These are the activations of a small network on made-up records, seen along a few directions, one row for each record.
Here are examples, each followed by its value of one field, Givid.
Other fields move the rows too, some of them a lot.
In the rows, zero is written as 500.
Strong random noise was added to every row along 13 fixed directions; ignore it. To show where, here is one row again and again, with new noise each time:
[572 297 335 637 448 547 541 513 614 460 685 601 558 560 546 467 435 479
 527 492 662 774 530 462 364]
[441 382 692 491 194 211 498 437 651 317 766 461 625 735 538 369 379 387
 411 537 558 466 363 362 385]
[485 415 317 435 515 788 566 384 404 428 400 591 457 277 428 532 629 708
 188 196 463 515 358 555 412]
[119 318 297 362 428 730 566 838 575 525 463 428 573 347 636 706 603 695
 509 467 642 714 646 389 481]
[411 526 523 537 410 455 443 426 549 691 494 420 520 389 523 456 723 569
 518 471 452 449 603 578 439]
[495 442 802 372 402 330 494 508 561 478 511 310 396 677 550 492 385 445
 565 711 569 515 364 530 412]
[842 511 556 654 609 351 542 364 621 413 687 469 438 656 359 338 382 288
 538 544 580 556 384 552 555]
[589 598 520 431 514 268 321 553 423 330 777 346 365 614 403 285 661 373
 328 211 489 603 509 563 203]
[515 539 499 433 500 472 569 315 565 434 410 406 513 354 376 455 497 550
 496 532 473 291 519 582 566]
[511 403 462 515 483 448 594 564 637 211 562 424 494 550 348 448 386 507
 373 461 574 478 419 492 437]
[667 498 676 470 548 583 636 586 803 473 444 399 316 473 403 407 709 700
 328 400 409 661 211 441 283]
[382 699 727 402 597 648 387 635 534 741 471 699 227 553 644 441 472 456
 507 564 305 593 558 435 641]
[528 610 369 614 564 593 457 577 561 452 278 452 522 455 534 540 622 536
 779 611 580 628 634 640 197]
[486 620 420 766 652 645 419 685 469 485 295 583 408 584 489 555 469 426
 628 585 529 562 579 674 433]
[312 293 682 254 449 543 615 608 792 402 524 233 340 349 344 456 616 706
 340 482 514 461 408 555 418]

[379 309 477 463 458 787 448 264 547 639 504 762 438 304 538 427 493 592
 554 521 468 528 639 653 446]
d11
[611 473 361 574 573 679 547 314 438 468 343 456 459 368 339 506 698 588
 388 361 473 346 350 696 578]
d11
[444 666 392 401 371 453 434 376 465 407 570 625 627 478 580 384 563 453
 520 402 420 433 596 382 474]
d3
[506 503 573 521 573 607 544 612 637 574 507 529 377 492 447 457 629 551
 297 371 375 491 357 409 625]
d1
[456 629 617 382 447 579 421 330 348 502 263 508 552 381 565 540 623 565
 552 494 470 378 420 649 294]
d12
[598 383 495 433 630 453 579 479 592 657 574 375 383 395 417 468 465 516
 500 560 500 506 583 493 711]
d1
[572 577 638 633 475 433 469 521 564 710 409 479 468 607 599 509 590 501
 666 666 439 527 474 483 540]
d11
[762 569 276 801 623 323 613 457 546 452 573 515 565 523 329 426 392 466
 413 427 498 448 574 449 662]
d3
[621 534 407 491 614 651 598 149 665 610 399 505 557 136 330 441 671 593
 565 475 428 296 558 661 679]
d6
[568 377 530 668 376 616 550 345 571 514 432 800 587 568 600 525 361 565
 468 581 482 570 357 461 400]
d6
[414 779 536 512 435 621 473 492 621 476 296 645 641 489 650 510 593 456
 744 608 436 442 508 380 474]
d3
[495 712 318 685 516 345 417 770 304 394 387 451 519 737 548 550 509 431
 547 493 483 516 639 474 423]
d5
[646 398 505 746 524 368 685 542 527 590 168 362 395 562 425 616 332 750
 478 777 463 422 503 570 476]
d5
[665 633 290 500 633 406 517 479 380 464 666 435 553 519 468 470 552 332
 525 369 551 552 591 410 712]
d5
[353 608 512 613 539 377 372 721 508 576 650 452 539 466 448 427 614 424
 438 319 461 487 698 532 482]
d12
[344 512 657 212 516 369 410 716 561 298 651 404 268 597 459 360 359 514
 420 518 444 515 605 477 338]
d8
[568 632 423 543 654 338 503 496 449 659 375 200 612 290 418 579 583 489
 765 587 591 395 757 672 558]
d12
[278 319 324 642 384 736 512 391 600 400 330 829 592 421 545 563 223 593
 681 726 555 445 727 631 377]
d2
[384 352 525 429 462 651 426 172 380 414 539 550 578 431 453 505 456 296
 594 541 672 287 421 729 655]
d2
[413 439 491 500 404 507 541 559 361 376 323 484 579 599 559 651 305 527
 455 615 545 419 379 418 528]
d7
[424 676 387 430 696 636 598 828 561 357 175 436 348 421 384 602 506 696
 368 445 347 407 537 416 550]
d1
[426 334 780 350 452 318 300 465 527 476 770 446 285 687 511 332 352 320
 544 644 567 570 594 680 319]
d6
[350 272 793 821 360 608 338 649 628 859 755 619 407 700 634 471 723 388
 462 496 549 715 326 623 450]
d8
[643 626 460 220 572 395 443 662 384 489 636 466 327 587 634 438 534 567
 464 367 427 839 546 271 255]
d9
[570 540 417 212 514 531 563 421 385 299 461 623 497 488 602 539 214 540
 512 556 511 593 504 364 371]
d4
[313 484 659 308 382 603 449 484 467 398 470 552 489 498 577 516 495 506
 407 480 462 450 409 488 422]
d10
[437 528 436 775 537 461 399 664 346 477 499 429 586 632 443 582 507 319
 528 468 593 435 494 636 576]
d7
[504 536 475 352 418 471 435 336 273 343 479 445 631 499 577 572 511 392
 545 459 618 471 394 561 315]
d4
[827 650 464 509 721 602 492 432 591 357 528 584 469 540 471 390 453 292
 773 582 592 710 441 488 402]
d8
[447 444 477 528 558 567 519 455 377 584 386 417 525 394 463 639 504 484
 524 537 592 365 487 643 612]
d4
[474 611 450 631 492 509 496 588 520 409 385 590 500 525 407 459 548 550
 379 384 370 419 454 471 453]
d2
[676 396 535 568 438 381 511 496 402 435 502 354 588 628 552 562 461 476
 529 505 655 654 351 550 217]
d10
[367 597 542 691 570 463 596 849 685 527 252 493 430 510 445 554 398 695
 464 642 316 430 596 386 547]
d9
[463 463 532 602 551 700 559 566 605 530 500 609 545 522 519 580 481 452
 571 577 552 569 409 470 663]
d7
[421 661 532 391 627 629 463 618 460 516 370 373 458 416 515 596 734 479
 639 494 497 543 474 550 511]
d9
[614 645 603 629 622 508 465 442 522 699 387 387 495 439 458 519 684 406
 680 587 493 401 522 641 627]
d10

Which value of Givid does each new row have?
[565 508 796 698 614 385 493 645 464 543 386 364 283 672 331 533 361 446
 313 587 464 344 286 706 631]
d12
[664 521 306 434 672 380 567 534 386 644 545 502 453 426 516 560 245 533
 559 594 553 643 783 402 683]
d12
[715 276 305 826 291 165 603 289 410 579 487 428 630 573 468 503 454 728
 329 524 504 485 523 498 239]
d9
[261 405 772 546 414 728 413 544 681 441 438 628 526 469 536 492 539 450
 616 603 571 501 392 682 304]
d12
[698 403 371 339 605 509 660 499 471 414 383 274 560 461 510 684 447 577
 669 615 718 678 432 501 439]
d6
[534 439 541 587 661 616 330 566 432 268 756 602 351 691 379 395 386 172
 476 402 648 590 433 681 469]
d7
[677 554 308 424 642 628 499 373 274 447 350 619 426 419 513 544 320 524
 511 493 496 526 596 536 479]
d10
[585 642 366 566 577 584 462 387 571 566 533 559 588 392 537 456 626 366
 779 534 550 538 627 546 601]
d3
[528 405 325 644 750 661 507 816 441 374 519 505 294 540 350 574 395 502
 379 403 592 652 511 620 530]
d8
[381 353 596 433 470 589 507 575 514 265 565 412 473 616 409 550 422 376
 440 511 646 412 310 563 564]
d7
[586 407 316 425 466 454 743 526 706 319 595 394 871 412 551 616 367 498
 724 610 737 625 529 230 617]
d10
[549 652 625 408 561 525 531 519 482 554 470 498 436 520 514 508 543 458
 387 454 400 472 323 406 629]
d4
